These are the activations of a small network on made-up records, seen along a few directions, one row for each record.
Each row is followed by the record's values for the fields Pom, Tel, Didi, Zipe, Senak, Napo, Sozer, Metir.
A field that a record lacks is left out.
Other fields move the rows too, some of them a lot.
Strong random noise was added to every row along 2 fixed directions; ignore it. To show where, here is one row again and again, with new noise each time:
[64 34 324 39 -165 246 -262 221 -361 -185 -56 -111 -418 -121 30 75]
[139 -321 416 -5 -52 -283 172 -110 -271 -374 76 99 139 -188 133 -347]
[67 -143 329 -16 -66 -13 -16 76 -288 -226 3 5 -145 -136 80 -109]
[83 -144 347 -1 -85 -16 -28 66 -300 -250 6 0 -142 -144 81 -122]

[184 -215 -33 135 40 69 -165 -44 69 -22 -49 31 128 51 7 -18] -> Pom: e1 / Tel: d3 / Didi: t1 / Zipe: n4 / Senak: u2 / Napo: p2 / Sozer: v2 / Metir: m1
[354 11 63 325 -135 -26 22 112 65 -194 -193 -147 160 -129 -25 -73] -> Pom: e1 / Tel: d1 / Zipe: n4 / Senak: u1 / Napo: p2 / Sozer: v1 / Metir: m5
[-313 21 78 -114 54 -170 400 -302 -201 -19 114 374 -75 -167 276 -67] -> Pom: e4 / Tel: d1 / Zipe: n1 / Senak: u2 / Napo: p1 / Sozer: v1 / Metir: m3
[649 58 211 45 56 -195 328 -99 41 -469 -48 122 480 -13 200 -426] -> Pom: e3 / Tel: d2 / Zipe: n1 / Senak: u2 / Napo: p2 / Sozer: v2 / Metir: m5
[81 -287 -203 -30 249 110 207 19 226 215 -114 55 320 155 -148 60] -> Pom: e1 / Tel: d1 / Zipe: n4 / Senak: u2 / Napo: p2 / Sozer: v2 / Metir: m4
[-363 95 -64 -38 45 -260 -42 -24 -54 -47 154 34 -253 -204 67 165] -> Pom: e5 / Tel: d3 / Didi: t4 / Zipe: n4 / Senak: u1 / Napo: p2 / Sozer: v1 / Metir: m2
[-217 -312 154 110 -271 -252 -7 -301 -26 -233 122 189 102 -143 83 -338] -> Pom: e1 / Tel: d3 / Didi: t2 / Zipe: n4 / Senak: u2 / Napo: p1 / Sozer: v1 / Metir: m1
[428 -99 219 516 -586 252 -542 86 -42 -398 -182 -345 354 -15 -416 -244] -> Pom: e1 / Tel: d1 / Zipe: n2 / Senak: u2 / Napo: p1 / Sozer: v2 / Metir: m4
[246 -106 -34 2 -6 -259 149 -58 342 -57 -51 -57 197 -3 1 -99] -> Pom: e1 / Tel: d3 / Didi: t3 / Zipe: n1 / Senak: u1 / Napo: p2 / Sozer: v2 / Metir: m5
[-148 127 -40 -61 -302 339 -540 188 61 160 -40 -257 -180 88 -392 267] -> Pom: e5 / Tel: d3 / Didi: t3 / Zipe: n4 / Senak: u2 / Napo: p1 / Sozer: v2 / Metir: m4
[-387 -211 -123 95 -12 -166 53 -84 287 19 146 -49 -36 90 19 132] -> Pom: e1 / Tel: d3 / Didi: t4 / Zipe: n1 / Senak: u1 / Napo: p2 / Sozer: v1 / Metir: m1
[70 28 17 -4 107 56 137 -48 -168 -18 -126 110 -128 106 145 136] -> Pom: e4 / Tel: d1 / Zipe: n4 / Senak: u2 / Napo: p2 / Sozer: v2 / Metir: m5
[107 67 -266 -57 266 246 194 190 -91 281 -18 57 -61 101 -49 124] -> Pom: e2 / Tel: d1 / Zipe: n4 / Senak: u2 / Napo: p2 / Sozer: v2 / Metir: m3
[-98 2 -121 -35 121 61 292 84 -146 68 41 76 -213 80 48 148] -> Pom: e2 / Tel: d1 / Zipe: n4 / Senak: u2 / Napo: p2 / Sozer: v1 / Metir: m1
[350 -9 605 144 -110 -463 290 -305 -462 -594 131 205 153 -416 297 -389] -> Pom: e2 / Tel: d1 / Zipe: n1 / Senak: u2 / Napo: p2 / Sozer: v1 / Metir: m2
[207 95 221 -17 22 25 -76 1 -131 -208 -39 161 -213 -310 115 20] -> Pom: e1 / Tel: d3 / Didi: t2 / Zipe: n1 / Senak: u2 / Napo: p2 / Sozer: v1 / Metir: m2
[-21 147 224 85 -88 230 -26 -81 -237 -54 77 -77 -293 -229 213 155] -> Pom: e5 / Tel: d1 / Zipe: n1 / Senak: u1 / Napo: p2 / Sozer: v1 / Metir: m4
[177 122 287 325 -431 105 -290 -304 -309 -363 76 -202 176 -93 68 -251] -> Pom: e3 / Tel: d1 / Zipe: n1 / Senak: u1 / Napo: p1 / Sozer: v2 / Metir: m4
[283 -161 -169 136 172 -1 71 121 78 164 -235 -69 177 35 81 -77] -> Pom: e1 / Tel: d1 / Zipe: n2 / Senak: u1 / Napo: p2 / Sozer: v2 / Metir: m5
[135 96 259 -120 255 -208 333 66 -118 -104 21 179 -66 -159 119 -175] -> Pom: e2 / Tel: d2 / Zipe: n1 / Senak: u2 / Napo: p2 / Sozer: v1 / Metir: m2
[-16 198 4 -115 -22 0 -136 179 -296 30 -45 41 -400 -333 197 229] -> Pom: e5 / Tel: d3 / Didi: t1 / Zipe: n2 / Senak: u1 / Napo: p2 / Sozer: v1 / Metir: m2
[-121 119 -310 22 122 241 30 217 387 452 -310 -31 64 197 -232 268] -> Pom: e1 / Tel: d1 / Zipe: n1 / Senak: u2 / Napo: p1 / Sozer: v2 / Metir: m5
[-197 -40 464 184 -375 19 -435 -191 -203 -195 112 -46 -182 -244 14 -76] -> Pom: e1 / Tel: d3 / Didi: t5 / Zipe: n1 / Senak: u2 / Napo: p1 / Sozer: v1 / Metir: m4
[-144 376 -42 82 -148 470 -296 182 -129 413 -124 -155 -513 207 -66 350] -> Pom: e2 / Tel: d1 / Zipe: n1 / Senak: u2 / Napo: p1 / Sozer: v2 / Metir: m5
[-289 -127 109 -84 -130 -163 74 -32 126 60 265 96 156 13 -181 -156] -> Pom: e2 / Tel: d3 / Didi: t2 / Zipe: n1 / Senak: u2 / Napo: p1 / Sozer: v1 / Metir: m4
[-277 153 183 41 82 176 -85 -26 -254 -4 27 -143 -434 -35 92 209] -> Pom: e5 / Tel: d1 / Zipe: n1 / Senak: u2 / Napo: p2 / Sozer: v1 / Metir: m4
[314 -132 125 69 132 -214 499 -224 75 -324 19 118 170 -221 305 -426] -> Pom: e1 / Tel: d2 / Zipe: n1 / Senak: u1 / Napo: p2 / Sozer: v1 / Metir: m5
[183 -11 -142 -110 102 152 -49 336 216 203 113 -124 246 162 -223 5] -> Pom: e2 / Tel: d3 / Didi: t2 / Zipe: n4 / Senak: u2 / Napo: p2 / Sozer: v2 / Metir: m4
[-353 159 -107 142 -205 228 -405 220 52 -58 112 -51 -90 125 -174 148] -> Pom: e3 / Tel: d3 / Didi: t4 / Zipe: n4 / Senak: u2 / Napo: p1 / Sozer: v1 / Metir: m4
[342 14 181 -11 -179 -263 188 -148 -40 -360 -118 67 310 21 155 -398] -> Pom: e3 / Tel: d2 / Zipe: n4 / Senak: u2 / Napo: p1 / Sozer: v2 / Metir: m5
[-444 22 228 -26 -154 -109 -192 -61 -115 80 79 -6 -252 -33 105 102] -> Pom: e5 / Tel: d3 / Didi: t1 / Zipe: n4 / Senak: u2 / Napo: p1 / Sozer: v1 / Metir: m4
[328 -55 120 224 2 192 -44 -83 -13 -144 -133 9 65 -1 -17 -6] -> Pom: e1 / Tel: d1 / Zipe: n1 / Senak: u2 / Napo: p2 / Sozer: v2 / Metir: m1
[-125 467 -122 -156 236 639 -3 340 -191 255 -184 93 -661 24 386 567] -> Pom: e3 / Tel: d1 / Zipe: n1 / Senak: u2 / Napo: p2 / Sozer: v1 / Metir: m1
[414 170 64 -137 265 -88 334 76 81 -193 -152 171 215 112 264 -135] -> Pom: e3 / Tel: d2 / Zipe: n1 / Senak: u2 / Napo: p2 / Sozer: v2 / Metir: m5
[219 82 97 161 -127 -43 -16 65 123 -150 -94 -89 -72 -216 140 49] -> Pom: e1 / Tel: d3 / Didi: t1 / Zipe: n1 / Senak: u1 / Napo: p2 / Sozer: v1 / Metir: m5
[256 -200 402 8 -15 -287 139 -289 -255 -526 52 -75 296 -139 44 -401] -> Pom: e5 / Tel: d2 / Zipe: n4 / Senak: u2 / Napo: p2 / Sozer: v2 / Metir: m4
[-352 15 229 45 -300 -356 56 -476 -230 -127 222 126 -221 -282 348 -115] -> Pom: e5 / Tel: d3 / Didi: t1 / Zipe: n1 / Senak: u1 / Napo: p1 / Sozer: v1 / Metir: m5
[-459 -27 -235 67 -31 -120 -42 -25 252 3 73 36 -120 -25 -164 10] -> Pom: e1 / Tel: d3 / Didi: t4 / Zipe: n1 / Senak: u1 / Napo: p1 / Sozer: v1 / Metir: m1
[-577 -103 -445 -158 260 -312 359 214 491 582 136 257 160 335 -153 121] -> Pom: e2 / Tel: d3 / Didi: t4 / Zipe: n4 / Senak: u2 / Napo: p1 / Sozer: v1 / Metir: m5
[-274 -379 184 -61 -374 -550 136 -712 -31 -270 328 125 127 -83 -5 -304] -> Pom: e4 / Tel: d3 / Didi: t3 / Zipe: n1 / Senak: u1 / Napo: p1 / Sozer: v2 / Metir: m1
[300 32 38 -31 155 113 -221 198 34 73 -232 84 -56 -121 0 74] -> Pom: e1 / Tel: d3 / Didi: t5 / Zipe: n4 / Senak: u2 / Napo: p2 / Sozer: v2 / Metir: m2
[-415 94 315 173 -271 -126 -366 -209 -261 -340 262 2 -171 -83 98 -85] -> Pom: e3 / Tel: d3 / Didi: t4 / Zipe: n1 / Senak: u2 / Napo: p1 / Sozer: v1 / Metir: m4
[-2 183 -230 -58 62 83 147 181 162 400 -98 -136 -165 143 -100 377] -> Pom: e2 / Tel: d1 / Zipe: n1 / Senak: u1 / Napo: p2 / Sozer: v2 / Metir: m5
[-6 99 -297 -209 163 -51 209 76 271 351 -16 90 94 48 212 320] -> Pom: e3 / Tel: d3 / Didi: t5 / Zipe: n1 / Senak: u1 / Napo: p2 / Sozer: v2 / Metir: m5
[349 -11 421 389 -567 128 -549 -328 -237 -451 68 -22 -101 -164 -112 -290] -> Pom: e1 / Tel: d3 / Didi: t3 / Zipe: n1 / Senak: u2 / Napo: p1 / Sozer: v2 / Metir: m3
[123 6 46 108 -116 70 -149 -125 -148 85 212 -54 -145 -61 -65 63] -> Pom: e2 / Tel: d3 / Didi: t1 / Zipe: n1 / Senak: u1 / Napo: p2 / Sozer: v2 / Metir: m3

Which values does each new row have?
[-85 -8 40 -67 134 -74 165 31 188 -4 -32 -183 -10 -39 -18 -28] -> Pom: e1 / Tel: d2 / Zipe: n1 / Senak: u1 / Napo: p2 / Sozer: v1 / Metir: m4
[59 48 216 78 38 -36 -25 3 -91 99 14 -143 -6 108 -22 67] -> Pom: e2 / Tel: d1 / Zipe: n1 / Senak: u2 / Napo: p2 / Sozer: v2 / Metir: m4
[-61 91 -513 -429 247 154 208 173 166 227 -64 98 -179 74 109 307] -> Pom: e3 / Tel: d3 / Didi: t3 / Zipe: n4 / Senak: u1 / Napo: p2 / Sozer: v2 / Metir: m1
[-313 40 -308 119 72 197 -162 102 199 62 74 -77 -389 0 -89 190] -> Pom: e1 / Tel: d3 / Didi: t4 / Zipe: n1 / Senak: u1 / Napo: p2 / Sozer: v1 / Metir: m1
[-141 11 -76 -26 219 265 133 282 239 278 -191 -141 -74 51 12 264] -> Pom: e1 / Tel: d1 / Zipe: n1 / Senak: u2 / Napo: p2 / Sozer: v1 / Metir: m4
[-106 -74 -203 -122 370 53 101 31 199 258 -125 -183 114 -16 -174 102] -> Pom: e1 / Tel: d1 / Zipe: n1 / Senak: u1 / Napo: p2 / Sozer: v2 / Metir: m4
[-121 235 147 36 -73 2 -111 -48 -261 19 -13 47 -154 -4 -126 86] -> Pom: e2 / Tel: d1 / Zipe: n1 / Senak: u2 / Napo: p1 / Sozer: v2 / Metir: m2
[-286 326 151 136 -74 287 -520 148 -253 -209 167 -114 -524 -6 104 240] -> Pom: e3 / Tel: d3 / Didi: t4 / Zipe: n1 / Senak: u2 / Napo: p2 / Sozer: v1 / Metir: m4
[394 36 135 240 -222 -35 -7 81 -41 -130 -82 -128 90 74 -149 -2] -> Pom: e2 / Tel: d1 / Zipe: n4 / Senak: u2 / Napo: p2 / Sozer: v2 / Metir: m5
[127 -55 -199 -64 361 -105 397 -142 183 210 -189 48 121 -56 145 -46] -> Pom: e1 / Tel: d1 / Zipe: n1 / Senak: u1 / Napo: p2 / Sozer: v2 / Metir: m5
[427 120 139 24 121 128 177 -152 -287 -239 -43 153 147 -168 316 -164] -> Pom: e3 / Tel: d1 / Zipe: n1 / Senak: u2 / Napo: p2 / Sozer: v2 / Metir: m3
[8 129 1 -23 12 44 95 -38 -230 94 221 98 -303 -258 233 92] -> Pom: e2 / Tel: d3 / Didi: t1 / Zipe: n1 / Senak: u1 / Napo: p2 / Sozer: v1 / Metir: m3
[6 150 140 242 -207 162 -330 64 -121 15 37 -398 -169 103 -246 209] -> Pom: e2 / Tel: d1 / Zipe: n1 / Senak: u1 / Napo: p2 / Sozer: v2 / Metir: m4
[359 371 23 -317 439 177 202 196 -182 6 -239 149 -115 -167 319 -10] -> Pom: e3 / Tel: d2 / Zipe: n1 / Senak: u2 / Napo: p2 / Sozer: v2 / Metir: m2
[-95 343 -27 -97 103 449 -221 372 -37 393 -135 -241 -386 210 -129 535] -> Pom: e2 / Tel: d1 / Zipe: n1 / Senak: u2 / Napo: p2 / Sozer: v2 / Metir: m4
[133 121 124 -88 162 140 -57 181 3 43 -143 144 -227 -316 143 95] -> Pom: e1 / Tel: d3 / Didi: t5 / Zipe: n1 / Senak: u2 / Napo: p2 / Sozer: v1 / Metir: m2
[408 141 -117 113 233 238 233 208 100 -44 -177 53 126 -248 15 -80] -> Pom: e1 / Tel: d1 / Zipe: n1 / Senak: u1 / Napo: p2 / Sozer: v1 / Metir: m3
[208 17 249 40 -256 -36 -13 -328 -146 -335 91 -90 249 -49 104 -411] -> Pom: e3 / Tel: d2 / Zipe: n1 / Senak: u1 / Napo: p1 / Sozer: v2 / Metir: m4
[321 -86 109 333 -131 235 -49 216 60 -263 -109 -152 311 -87 -213 -63] -> Pom: e1 / Tel: d1 / Zipe: n4 / Senak: u2 / Napo: p2 / Sozer: v1 / Metir: m4
[221 -174 282 180 -459 -71 -314 -164 -48 -326 104 -15 568 -52 -39 -239] -> Pom: e3 / Tel: d3 / Didi: t5 / Zipe: n4 / Senak: u2 / Napo: p1 / Sozer: v2 / Metir: m4
[49 114 -152 48 98 76 162 -14 -40 265 22 -153 -108 71 76 112] -> Pom: e2 / Tel: d1 / Zipe: n1 / Senak: u1 / Napo: p2 / Sozer: v2 / Metir: m5
[-295 -87 -144 -226 232 39 -140 44 270 331 -90 -92 -32 113 -195 41] -> Pom: e1 / Tel: d3 / Didi: t3 / Zipe: n1 / Senak: u2 / Napo: p1 / Sozer: v2 / Metir: m4
[175 -212 -154 162 41 130 4 -27 168 17 -91 -167 254 78 -178 -17] -> Pom: e1 / Tel: d1 / Zipe: n4 / Senak: u1 / Napo: p2 / Sozer: v2 / Metir: m4
